Each row below holds a small network's activations on one input, seen along a few directions.
Each table varies a few parts of the input and shows all the possible inputs, shuffled.
Descriptions start from the smaller parts, as in this example, which fits no table here: one of 4 places along a line, together with either a single point or (one of 2 separate values, together with one of 5 places around a ring) or one of 11 places around a ring.
Shared parts are said once, and a part with two or three values counts as separate values.
(in the rows, 128 means zero)

Table:
r1: [146 136  88 120 134 164 150 118 124 189 147 143 164]
r2: [154 157  66 114 158 112 160  95 132 134 144 122 151]
r3: [153 143 102 141 117  47 126 163 133 113 152 113 153]
r4: [117 162 114 142 170 124 162  71 113 111 112 155 142]
r5: [ 89 139  70  85 198 187 106 151 149 134 122 100 133]
r6: [141  98 123 104 112 185 131  94 126 178 114 120 123]
r7: [143  84 172 127  79 126  98 161 135 170 127 118 114]
r8: [114 102 189 128  73 112 103 122 124 115 131 132  79]
r9: [ 99 125 109 111 161 127  61 237 146 105 129 103 128]
r10: [150 115 128 149  99 107 113 184 125 173 165 136 164]
r11: [129 151 150 135 147 166 169  68 121  91 102 130 106]
r12: [128 122 195 156 111 104 145 134 123  65 109 131 106]
r13: [113 138 148 170 132  58 137 139 113  86 116 154 140]
r14: [116 121 140 109 104 175 130  57 127 127 121 136  88]
Changing only one part turns r5 into r9. The same change can be made to r4. Which row results? -> r13
Describe the family of inputs behind these rows. -> one of 2 separate values, together with either a single point or one of 6 places around a ring
Start at r13 and move only the place on the ring of 6, one step at a time. The first step leads to r12. Which rows follow, in order? -> r8, r7, r10, r3

Table:
r15: [129 143  99 122 150 145 151  91 125 130 125 133 138]
r16: [125 140 143 143 130  96 138 119 124  87 120 131 119]
r17: [137 133 106 118 136 155 144  99 127 150 130 129 136]
r18: [135 122 162 143 108 121 136 121 121 131 126 139 122]
r19: [122 152  95 120 162 134 148 100 129 107 124 126 134]
r20: [128 112 161 134 101 125 117 135 126 137 129 133 114]
r21: [131 123 108 108 128 158 125 112 132 156 132 122 127]
r22: [122 115 111 103 132 163 110 137 138 145 127 111 121]
r23: [118 106 160 129 106 133 102 159 131 126 125 124 111]
r24: [132 129 106 140 134  69  94 222 137 129 152 117 161]
r25: [129 133 157 149 122 108 143 113 118 111 119 143 124]
Describe the family of inputs behind these rows. -> either a single point or (one of 2 separate values, together with one of 5 places along a line)
Change only the choice among 2 separate values in r15. List by row number the other rows that result. -> r25
Change only the choice among 2 separate values in r23. List by row number the other rows that result. -> r22

Table:
r26: [121 151  73 110 187 153 153  97 129 146 121 130 154]
r27: [154 113 144 126  71 148 154  66 121 141 138 134 110]
r28: [133 139 152 149 131  54 123 179 136  52 123 104 120]
r29: [104 137 147 108 154 220 142  77 129 115 102 129  92]
r30: [156 146  67 125 124 127 155 107 127 161 157 131 166]
r31: [114 163  74 107 204 197 146 115 133 132 124 127 150]
r32: [114 121 150 111 135 173 150  56 125 127  98 130  95]
r33: [113  88 105  88 109 121  32 248 158 162 155  84 120]
r34: [104 125 161 159 106  77 107 148 117 115 138 152 126]
r35: [153  98 175 163  95  87 111 219 129 137 132 119 150]
r36: [130 102 170 161  88  96 105 188 116 147 136 152 143]
r37: [109 142 147 149 125  64 115 146 125  62 127 137 113]
r38: [143 121 156 117 109 146 148  53 122 139 112 130  97]
r39: [144 147  71 120 155 128 150  93 125 158 129 131 158]
Describe the family of inputs behind these rows. -> either a single point or one of 5 places along a line or (one of 2 separate values, together with one of 4 places along a line)
Change only the choice among 2 separate values in r30. List by row number the other rows that result. -> r27

Table:
r40: [109 112 154 122 122 177 140  75 119 126 100 143 103]
r41: [143 124  95  99 136 181 124 160 141 174 138 113 141]
r42: [124 139 182 190 133  41 127 209 119  55 119 140 145]
r43: [142 100 168 120 102 192 144  85 124 157 122 125 109]
r44: [111 134  78 106 158 169 110 145 132 136 119 130 138]
r45: [157 156 118 138 115 113 176  38 114 121 117 144 123]
r46: [104 157  83 113 189 144 127 124 134 123 134 123 142]
r47: [142  92 149 154  71  67  82 218 124 182 162 140 157]
r48: [123  95 168 116  72  70  62 196 148  93 141  92  81]
r49: [144 156  61 118 173 104 161 102 134 125 141 113 164]
r50: [109 143 152 132 137 151 156  55 119 116 115 145 105]
Describe the family of inputs behind these rows. -> either one of 3 separate values or (one of 2 separate values, together with one of 4 places along a line)
Which of the alternatives is r42? -> one of 3 separate values

Table:
r51: [108 131  95 112 174 159 115 160 136 132 115 118 143]
r52: [103 133 119 129 168 129 110 183 133 117 126 126 142]
r53: [143 136 154 148 108  68 149 112 121  83 124 134 116]
r54: [104 121 188 150 108 138 126 111 116  99 112 148  99]
r55: [141 133  85 103 127 172 150  70 130 168 143 121 135]
r56: [118 137 116 127 157  87 106 189 142  81 129 104 133]
r57: [110 119 166 134 115 170 133  83 121 112 101 139  97]
r58: [141 140  76  93 155 174 134 107 137 171 136 114 139]
r59: [116 127  84  84 162 192 115 141 147 151 128 102 127]
r60: [118 125 183 147  96  95 124 119 123  63 114 124  88]
r61: [123 113 158 103 111 195 135  63 132 133 111 119  80]
r62: [124 133 153 153 112 118 149 102 112 117 127 160 129]
r63: [167  72 197 157  54  95  92 243 131 168 146 115 142]
r64: [135 129 134 132 129 145 158  73 116 135 110 148 127]
r65: [127 142 121 149 132 106 148 118 119 136 139 149 152]
r66: [134 144  88 121 167 141 135 127 127 151 123 130 155]
r67: [144 123 121 102 116 179 155  51 126 153 125 129 109]
r68: [143 152 110 137 149  67 127 161 135 100 137 118 144]
r69: [125 150 106 141 154 115 127 153 124 134 140 141 156]
r70: [134 138  96 132 140 139 153  90 120 150 129 138 153]
r71: [143 146 118 148 120  62 146 127 128  99 142 126 141]
r72: [114  73 148 115  61  73  29 231 142 165 159 113 110]
Describe the family of inputs behind these rows. -> either one of 2 separate values or (one of 4 places along a line, together with one of 5 places along a line)
